A small network was shown many inputs. Here are its activations along a few directions, one row for each input.
Each table varies a few parts of the input and shows all the possible inputs, shuffled.
Descriptions start from the smaller parts, as in this example, which fits no table here: one of 5 places around a ring, together with either a single point or one of 11 places along a line or (one of 3 separate values, together with one of 6 places along a line).
Shared parts are said once, and a part with two or three values counts as separate values.

Other details of the inputs vary at random and push rows far along three fixed directions, the same in every table; ignore that.

Rows:
row 1: [-12   9  21  14  -5 -23 -21   0   5 -18 -13]
row 2: [ -2   0  23  23 -15 -16  -2  28   2  -2 -12]
row 3: [ 16 -14 -11  -7  25   6  -9 -15   3   4  24]
row 4: [-40   0   5  -2 -34  26  49 -26 -11  12  18]
row 5: [-27  13 -36 -38  -1  13  40 -37 -13  32   5]
row 6: [-48  24  -8   3 -34 -22  37 -18 -19  16 -20]
row 7: [ -1  -2  16  19 -17  -8 -17   1  10 -22 -30]
row 8: [ -7  -3  30  11  10   9  -2 -14  23 -23  24]
row 9: [ 24 -20 -14  -9  14  24  -8 -16  11  -2   3]
row 10: [  0  -1  36   1   5  20  13  12  28 -13  13]
row 11: [ -8  16  21  13  -5 -25 -14   5   9 -15 -15]
row 12: [-11  -7  15  29 -13  -9 -15  21  -3 -13 -10]
row 13: [ 12  -6  -8 -21  26   9 -13 -16   9   0  15]
row 14: [ 28  -7 -11 -12  13  15   6   7   2   5  22]
row 15: [-55  14 -11  14 -35 -16  22 -28 -28  13 -13]
row 16: [ 11  -5 -21   4   9 -26 -28  -1 -19  12  -8]
row 17: [-16   3 -36 -26   4  11  40 -33 -13  34  18]
row 18: [ -5  -9  27  14   5   4   1 -12  25 -20  30]
row 19: [ -4  -1  35   2   4  23   5   8  28 -14  13]
row 20: [ -9  -8  22  27 -16 -10 -17  18  -4  -7  -9]
row 21: [ 16  -5 -20   3   9 -30 -18   3 -19  13  -9]
row 22: [ 22   1  -9 -22  16  22  -6   1   5  -1  13]
row 23: [ 21  -6 -21   1  -4 -15 -18  16 -26   9  -9]
row 24: [ 26 -16 -25   8  -3 -15 -14   5 -13  10 -25]
row 25: [ 20 -13 -11  -9  22  18   8  14   6  10  17]
row 26: [-14   2  19  16  -9  -5 -19  20   1 -18 -19]
row 27: [ 26 -25 -16  -2  12  21  -4 -14   9   1   9]
row 28: [ 22 -17  -6  -8  11  22 -10  -4  -4   8  23]
row 29: [  3  11  19  16 -18 -17  -2  24   1 -15 -11]
row 30: [ 16   3  -7 -19  30   9  -6 -12  11   4  13]
row 31: [ 23  -5 -14 -15  20  17   8  12   6   2  15]
row 32: [ 24   3 -13  -7  -1 -15 -13  20 -18  18 -18]
row 33: [  0  -7  34   8  -4  23  -3  -3  17 -20  22]
row 34: [-43  15   0  -2 -40   4  13 -15 -25   9 -20]
row 35: [-14  -2  17  22 -11  -6 -18  20  -1 -16 -15]
row 36: [ -5   1  19  27  -7 -30  -8   6   0 -12  -5]
row 37: [  5  12 -25 -19  -9  -6  -2   5 -28  27 -24]
row 38: [  9   5 -17  -7  14 -21 -31  -3 -17   6 -19]
row 39: [  9   4 -17  -9  12 -22 -31  -3 -16   6 -19]
row 40: [  5   6  30   0  -1  18  12   8  25 -25  18]
row 41: [ 13  -5 -25 -24   8  24  22 -19   8  14  -5]
row 42: [ 22  -3  -9 -18  26   0   5  -5  13   8  18]
row 43: [ -3   4  25   3   3  23   6   8  27 -27  16]
row 44: [ -5  16  21  12  -4 -29  -7   9   9 -14 -16]
row 45: [ 15  -1 -20  -4  -2  -8 -31  10 -25   4 -14]
row 46: [  0   4  26   2   4  19  14  12  27 -26  15]
row 47: [-18  11  19  -6   2   8  28 -17  22  -8  16]
row 48: [-11   9  19  15  -9  -7 -12  25   6 -14 -21]
row 49: [-20   5  17  -5  -2  26  30   2  18  -8  10]
row 50: [ 22  -7 -10 -12  24  -1   5  -5  11  10  23]
row 51: [-27   6   0  14 -24  -2  -3   4 -13 -11 -14]
row 52: [-26  15 -34 -35   3  15  41 -37 -16  32   4]
row 53: [ 20 -22  -5  -9  18  18   1   6   0  13  19]
row 54: [-45   1  -6   1 -29  26  52 -20  -8   2  18]
row 55: [ 29  -9  -5 -12  13  16   5   6   2  13  20]
row 56: [  9  -4 -13  -9   5  -5 -31  14 -20  13 -24]
row 57: [ -2   9  19  25  -6 -31  -3  11   5  -9  -7]
row 58: [  9  -1 -20  -4   9 -24 -32  -2 -16   8 -14]
row 59: [ 14  -9  -9 -14  27   9 -12 -17   5   1  19]
row 60: [-50   1  -7   3 -29  31  43 -25  -9   0  18]
row 61: [ 11  11 -18 -10  13 -24 -25   3 -10  11 -19]
row 62: [ 24  -9 -16 -10  18  16   8  11   4   3  20]
row 63: [-31   6 -49 -13 -21 -21  20 -26 -44  40 -17]
row 64: [ -7 -12  34   9   2  24  -2   2  20 -17  19]
row 65: [ 17  -6 -23   3  -4 -10 -27  12 -26   7  -9]
row 66: [ -7  -7  16  28 -12 -14  -6  26  -2 -11 -10]
row 67: [ 20  -9 -10 -15  24  18   8  14   8   8  12]
row 68: [ 15  -5 -20   3   9 -30 -19   4 -18  14  -9]
row 69: [ 18   8 -18  -4  13 -30 -13   8 -13  14 -16]
row 70: [ 16   1  -8 -22  27   7  -7 -11  14   4  14]
row 71: [-28  10   2   8 -22  -1  -3   5 -11 -13 -18]
row 72: [-10   0  12  -1 -11  27  25 -20  27 -13   0]
row 73: [  2  -1  29  12   8  -1  16  -3  28 -16  27]
row 74: [ 17   6 -18  -5  12 -31 -13   9 -11  15 -15]
row 75: [ 23  -1  -2 -22  15  23  -7   0   5   8  12]
row 76: [-48  16  -4   3 -41  -5  37  -2 -23  23 -25]
row 77: [  8   1  15  23 -18 -17   2  12  14 -14 -27]
row 78: [-12   5  19  20  -7 -24 -21   0   3 -17  -9]
row 79: [ 13 -12  23  17  -4  14  21  -2  35 -19  11]
row 80: [ -6   8  19  13 -18  -8 -21  13  -3 -23 -14]
Description of these inputs: one of 8 places around a ring, together with either a single point or one of 4 places along a line or one of 5 places around a ring.
- The inputs of row 26 and row 48 match in every part but the place on the ring of 8. If row 13 is changed in the same way as row 26 into row 48, which row does it become? => row 70
- The inputs of row 3 and row 44 match in every part but the place on the ring of 8. If row 65 is changed in the same way as row 3 into row 44, which row does it become? => row 40
- Change only the place on the line of 4 in row 15. List by row number the other rows that result. => row 3, row 16, row 18
- Which other rows agree with row 63 in the place on the ring of 8? List them by row number. => row 4, row 21, row 23, row 24, row 36, row 53, row 54, row 66, row 68
- Change only the place on the line of 4 in row 13. List by row number the other rows that result. => row 1, row 38, row 39

Rows:
row 81: [ 35 -12  58  18  31   0 -17  23  56 -41  26]
row 82: [ 28  -2 -19  -9   5  -5 -22  12 -10   7 -12]
row 83: [  3  -3 -10 -14  17  11   3 -15   7  10   7]
row 84: [-12   1  11   9 -15   3  16  -1  -2   3   3]
row 85: [ 21   6 -17 -13  14 -10 -23  15 -13   6  -7]
row 86: [  8 -11 -18  -8   6  19   8  -3   1   4  11]
row 87: [  2  -4  -7 -15  12  16   2  -1  -7  10  19]
row 88: [  8  11   2  10 -13 -23  -9  15  -9  -1 -22]
row 89: [ 24  -2 -18 -10  11  -8 -27   3 -12   3 -13]
row 90: [ 11   1 -10 -18  11   5  10 -12   3   7  13]
row 91: [-22   6   4   6  -7   3  12   2  -1  -7   5]
row 92: [ -3   2   2  10  -8 -17 -20  10  -8  -4 -29]
row 93: [-20   3   3  11  -7  -4   9 -13   4  -6   3]
row 94: [  0  12   1  10  -8 -28 -20   2  -7  -3 -20]
row 95: [ -2  -1   4  13 -12 -18 -23   8 -16  -2 -20]
row 96: [-23   9  10   0  -6   5  11   3   2  -2  -2]
row 97: [-19  -2   3   9 -11   5   8 -10   0 -11  -1]
row 98: [-16   2   4   8  -8  -8  18  -6   4  -4   4]
row 99: [  8  -7  -7 -13  11   6   8 -10  -1  13  17]
row 100: [  7  -8 -11 -15   7  22   7  -2   5   9   4]
row 101: [-13   2   4  11 -12   1  20  -1   2  -3   0]
row 102: [  4  -6  -8 -11  12  10   0 -17  -1  12  17]
row 103: [-14  -3   9   7 -20   9  10  -1  -2   0   2]
row 104: [-13   5  10   5 -11   4  19   0   6   1  -7]
- The inputs of row 103 and row 100 match in every part but one. If row 84 is changed in the same way as row 103 into row 100, which row does it become? => row 104
- Describe the family of inputs behind these rows. => one of 4 separate values, together with either a single point or one of 5 places around a ring
- Which other rows agree with row 91 in the choice among 4 separate values? List them by row number. => row 86, row 93, row 97, row 98, row 101
- A walk changes only the place on the ring of 5. It starts at row 82 and steps to row 89. List the rest of the walk in order. => row 94, row 90, row 88
- Change only the choice among 4 separate values in row 91. List by row number the other rows that result. => row 85, row 87, row 96
